Small tables with named rows and columns. After each table, cells are looked up by row and column.

Table Geb
	Finar	Pugiken	Zib	Mopa	Bok	Gise	Lamu
Tupudil	143	130	121	145	115	159	112
Tig	144	167	133	144	142	155	119
Rel	116	185	132	142	135	130	142
Nanotu	129	141	206	70	58	94	156
Rikebe	90	134	170	120	128	114	132
Tekag	130	146	131	115	109	134	122
Rov	130	122	165	70	123	110	176

What is the Gise of Nanotu in Geb?
94
What is the Zib of Nanotu in Geb?
206
What is the Finar of Rikebe in Geb?
90
What is the Mopa of Tig in Geb?
144
What is the Gise of Tig in Geb?
155
What is the Lamu of Tig in Geb?
119
What is the Pugiken of Tekag in Geb?
146
What is the Zib of Rov in Geb?
165
What is the Bok of Tekag in Geb?
109
What is the Gise of Rov in Geb?
110
Which row has the largest Mopa? Tupudil

Gog =
,Vom,Refa,Vunis,Kavo,Kogopi,Sos,Fifi,Laf,Rubekur
Sozoleg,194,98,158,119,55,136,46,205,176
Mesasi,241,203,80,203,190,173,136,144,160
Legad,147,57,239,176,243,198,224,103,217

What is the Refa of Legad in Gog? 57
What is the Sos of Legad in Gog? 198
What is the Kogopi of Sozoleg in Gog? 55
What is the Vunis of Mesasi in Gog? 80
What is the Sos of Sozoleg in Gog? 136
What is the Fifi of Mesasi in Gog? 136
What is the Rubekur of Legad in Gog? 217
What is the Kavo of Sozoleg in Gog? 119
What is the Vom of Mesasi in Gog? 241
What is the Kogopi of Mesasi in Gog? 190
What is the Vom of Legad in Gog? 147
What is the Rubekur of Mesasi in Gog? 160
What is the Kogopi of Legad in Gog? 243
What is the Vunis of Sozoleg in Gog? 158
What is the Laf of Legad in Gog? 103
What is the Vom of Sozoleg in Gog? 194
What is the Fifi of Legad in Gog? 224
What is the Rubekur of Sozoleg in Gog? 176
What is the Sos of Mesasi in Gog? 173
What is the Refa of Mesasi in Gog? 203
Which row has the largest Vunis? Legad

Suma.tsv
	Riz	Pev	Mog	Tiru	Ter	Rotufi	Tib	Pov	Vamer
Lifizi	0.567	0.741	0.145	0.307	0.472	0.590	0.474	0.501	0.820
Turi	0.379	0.357	0.870	0.307	0.533	0.561	0.415	0.904	0.256
Rof	0.362	0.612	0.802	0.307	0.601	0.394	0.381	0.794	0.330
Kep	0.360	0.602	0.806	0.307	0.598	0.400	0.379	0.801	0.325
Fodol	0.496	0.789	0.155	0.307	0.500	0.618	0.427	0.473	0.633
Zonez	0.661	0.669	0.680	0.307	0.677	0.359	0.700	0.303	0.623
Kemak	0.537	0.787	0.119	0.307	0.476	0.588	0.444	0.493	0.783
Pusemib	0.549	0.753	0.699	0.307	0.675	0.291	0.569	0.447	0.572
Tazal	0.711	0.542	0.641	0.307	0.646	0.500	0.768	0.245	0.581
Ronom	0.546	0.777	0.124	0.307	0.475	0.587	0.452	0.495	0.795
Zeg	0.645	0.451	0.379	0.307	0.455	0.649	0.594	0.575	0.795
Kalem	0.520	0.160	0.813	0.307	0.472	0.701	0.556	0.840	0.395
Mutot	0.647	0.320	0.512	0.307	0.452	0.682	0.622	0.635	0.712
Bup	0.621	0.711	0.686	0.307	0.680	0.323	0.652	0.351	0.614

Turi, Rotufi -> 0.561
Zeg, Ter -> 0.455
Tazal, Mog -> 0.641
Fodol, Pev -> 0.789
Tazal, Rotufi -> 0.500
Mutot, Tiru -> 0.307
Zeg, Tiru -> 0.307
Kalem, Vamer -> 0.395
Tazal, Tiru -> 0.307
Bup, Pov -> 0.351
Kemak, Pov -> 0.493
Ronom, Mog -> 0.124
Pusemib, Rotufi -> 0.291
Turi, Pov -> 0.904
Zonez, Ter -> 0.677

Dopo =
	Tir	Bet	Zige	Fanapip	Vup	Dasugup
Kuboden	202	97	171	111	91	99
Rav	94	143	103	94	56	66
Pel	59	28	143	203	60	165
Lig	66	111	172	77	207	85
Far	140	99	43	100	124	144
Dulosuk	88	189	127	127	89	3
Lizod	80	200	112	87	51	106
Vivu	112	170	234	189	65	143
Tuviluk	112	107	46	105	106	143
Mapot	51	136	152	59	166	193

Tuviluk, Dasugup: 143
Lizod, Dasugup: 106
Pel, Zige: 143
Kuboden, Vup: 91
Pel, Bet: 28
Tuviluk, Fanapip: 105
Far, Zige: 43
Lizod, Tir: 80
Lizod, Fanapip: 87
Lizod, Zige: 112
Dulosuk, Fanapip: 127
Far, Bet: 99
Mapot, Zige: 152
Mapot, Vup: 166
Tuviluk, Zige: 46
Dulosuk, Vup: 89

Lizeneg:
cols = Gatus, Zetun, Zedur, Beb
Likoluk: [122, 218, 242, 38]
Gab: [110, 150, 150, 61]
Genupu: [108, 141, 151, 85]

Likoluk, Gatus: 122
Gab, Beb: 61
Gab, Zedur: 150
Gab, Gatus: 110
Genupu, Beb: 85
Likoluk, Beb: 38
Genupu, Zedur: 151

Table Resa
         Vavi  Linata
Dur       139     139
Vopobid    31      27
Mifudu    198     201
Fot       146     147
Tev       144     145
Muz        80      78
Rubira    120     120
Sisul     146     146
Zodati    192     194
Gafami     71      69
Sizam     177     180
Resod     114     114
Pimogis    74      71

Sizam, Vavi -> 177
Tev, Linata -> 145
Sisul, Linata -> 146
Dur, Vavi -> 139
Pimogis, Vavi -> 74
Resod, Vavi -> 114
Muz, Vavi -> 80
Resod, Linata -> 114
Tev, Vavi -> 144
Pimogis, Linata -> 71
Gafami, Linata -> 69
Muz, Linata -> 78
Sizam, Linata -> 180
Which row has the largest Vavi? Mifudu

Soso =
cols = Kuz, Riluvi, Liv, Tup, Lubo, Zem, Ziva, Rovet
Kam: [0.7, 0.1, 0.3, 0.4, 0.8, 0.7, 0.5, 0.5]
Tupura: [0.3, 0.5, 0.7, 0.4, 0.8, 0.7, 0.6, 0.2]
Der: [0.6, 0.4, 0.2, 0.6, 0.1, 0.2, 0.3, 0.8]
Dener: [0.3, 0.9, 0.7, 0.5, 0.5, 0.5, 0.8, 0.6]
Sunin: [0.6, 0.4, 0.2, 0.6, 0.1, 0.2, 0.3, 0.8]
Pesal: [0.6, 0.1, 0.3, 0.4, 0.9, 0.7, 0.5, 0.5]
Lidaso: [0.3, 0.5, 0.7, 0.3, 0.8, 0.7, 0.7, 0.1]
Rodon: [0.3, 0.8, 0.6, 0.5, 0.0, 0.2, 0.4, 0.4]
Gunosa: [0.6, 0.0, 0.2, 0.4, 0.4, 0.4, 0.1, 0.3]
Rovab: [0.6, 0.1, 0.3, 0.4, 0.9, 0.7, 0.5, 0.5]
Tete: [0.6, 0.4, 0.2, 0.6, 0.1, 0.2, 0.3, 0.7]
Lolok: [0.3, 0.8, 0.6, 0.5, 0.0, 0.2, 0.4, 0.4]

What is the Riluvi of Rovab in Soso? 0.1
What is the Ziva of Lidaso in Soso? 0.7
What is the Zem of Dener in Soso? 0.5
What is the Zem of Tupura in Soso? 0.7
What is the Liv of Dener in Soso? 0.7
What is the Kuz of Rodon in Soso? 0.3
What is the Kuz of Sunin in Soso? 0.6
What is the Zem of Der in Soso? 0.2
What is the Riluvi of Kam in Soso? 0.1
What is the Riluvi of Sunin in Soso? 0.4

